These are the activations of a small neural network, seen along a few directions. Each row is one input.
In each table, some parts of the input vary, and every possible input appears once, in random order.
A made-up example of a description, with smaller parts first: ring(8) and (point or ring(9) or (values(2) and line(6))).
Shared parts are said once, and a part with two or three values counts as separate values.
(in the rows, 128 means zero)

Other details of the inputs shift rows strongly along three fixed directions, in all tables alike. That doesn't count.

A family of inputs:
row 1: [103  94 118 125 114 112 160 151 143 125 137 157 119]
row 2: [130 116 132 147 127 132 118 124 127 114 132 134 122]
row 3: [137 130 144 147 130 135 112 110 127 109 138 131 113]
row 4: [101  97 113 124 110 113 158 150 142 126 142 165 114]
row 5: [132 118 135 137 123 133 122 127 126 113 141 133 107]
row 6: [104 113 124 131 129 113 149 139 149 137 137 157 135]
row 7: [147 147 138 128 131 131 111 111 113 120 118 102 133]
row 8: [132 127 141 150 142 138 118 121 134 125 139 133 123]
row 9: [132 142 117 104 119 120 136 131 119 131 115 118 135]
row 10: [122 154 116 101 133 116 142 136 129 153 103 113 157]
row 11: [122 120 132 146 137 136 124 129 138 130 139 138 120]
row 12: [154 165 126 118 135 137 115 116 110 127  99  97 137]
row 13: [112 143 115 101 129 107 156 143 133 154 107 122 156]
row 14: [124 121 134 140 136 138 120 125 135 128 147 139 118]
row 15: [144 167 137 126 153 134 113 110 120 140 100  97 149]
row 16: [134 147 124 121 137 117 135 121 123 133  91 110 152]
row 17: [134 124 142 143 126 133 118 118 127 110 139 127 111]
row 18: [108 130 113  98 108  97 160 146 132 139 111 127 151]
row 19: [130 118 141 134 130 142 115 120 133 131 143 138 116]
row 20: [114 111 131 144 121 116 132 129 136 118 132 144 130]
row 21: [134 123 147 143 133 147 109 118 133 126 141 134 114]
row 22: [146 144 134 130 131 130 109 112 110 122 114 103 139]
row 23: [131 125 137 143 133 144 115 127 131 125 149 133 116]
row 24: [138 144 118 115 128 120 126 123 115 132 101 112 150]
row 25: [183 104  66  25  48 178 117 189  51 135 207  74  64]
row 26: [105 112 122 128 129 121 142 139 144 139 140 151 127]
row 27: [130 122 149 144 138 140 114 116 135 129 134 134 118]
row 28: [116 110 136 144 122 119 129 123 138 115 141 148 120]
row 29: [133 123 134 138 134 144 114 124 128 126 152 134 115]
row 30: [ 97  95 113 126 113 107 162 152 146 129 130 159 129]
row 31: [134 128 141 147 130 136 115 119 129 109 134 133 111]
row 32: [127 126 138 147 137 137 120 126 138 125 142 138 123]
row 33: [127 111 133 147 128 128 122 125 127 115 133 137 122]
row 34: [151 156 128 127 143 133 114 107 115 126  95 102 146]
row 35: [ 96 107 117 129 128 110 155 144 152 143 133 158 134]
row 36: [135 116 134 145 132 139 119 120 129 111 137 138 112]
row 37: [144 155 132 129 137 124 111 105 114 125 100 104 152]
row 38: [147 159 132 116 126 130 118 117 113 124 111  99 135]
row 39: [105 137 105  94 128  98 166 151 138 163  99 124 161]
row 40: [111 146 112  99 133 106 155 142 133 158 100 118 159]
row 41: [136 123 137 148 134 140 118 121 129 111 131 131 115]
row 42: [132 127 139 149 141 146 109 121 132 125 143 131 115]
Description of these inputs: values(3) and (point or line(5) or ring(8)).
Q: The inputs of row 29 and row 13 match in every part but the values(3) part. If row 14 is changed in the same way as row 29 into row 13, which row does it become?
A: row 15
Q: The inputs of row 21 and row 27 match in every part but the values(3) part. If row 20 is changed in the same way as row 21 into row 27, which row does it become?
A: row 22
Q: Which other rows does row 32 become when the line(5) part takes its other values? List them by row number.
A: row 10, row 11, row 23, row 42
Q: Which other rows does row 1 become when the values(3) part takes its other values? List them by row number.
A: row 36, row 41
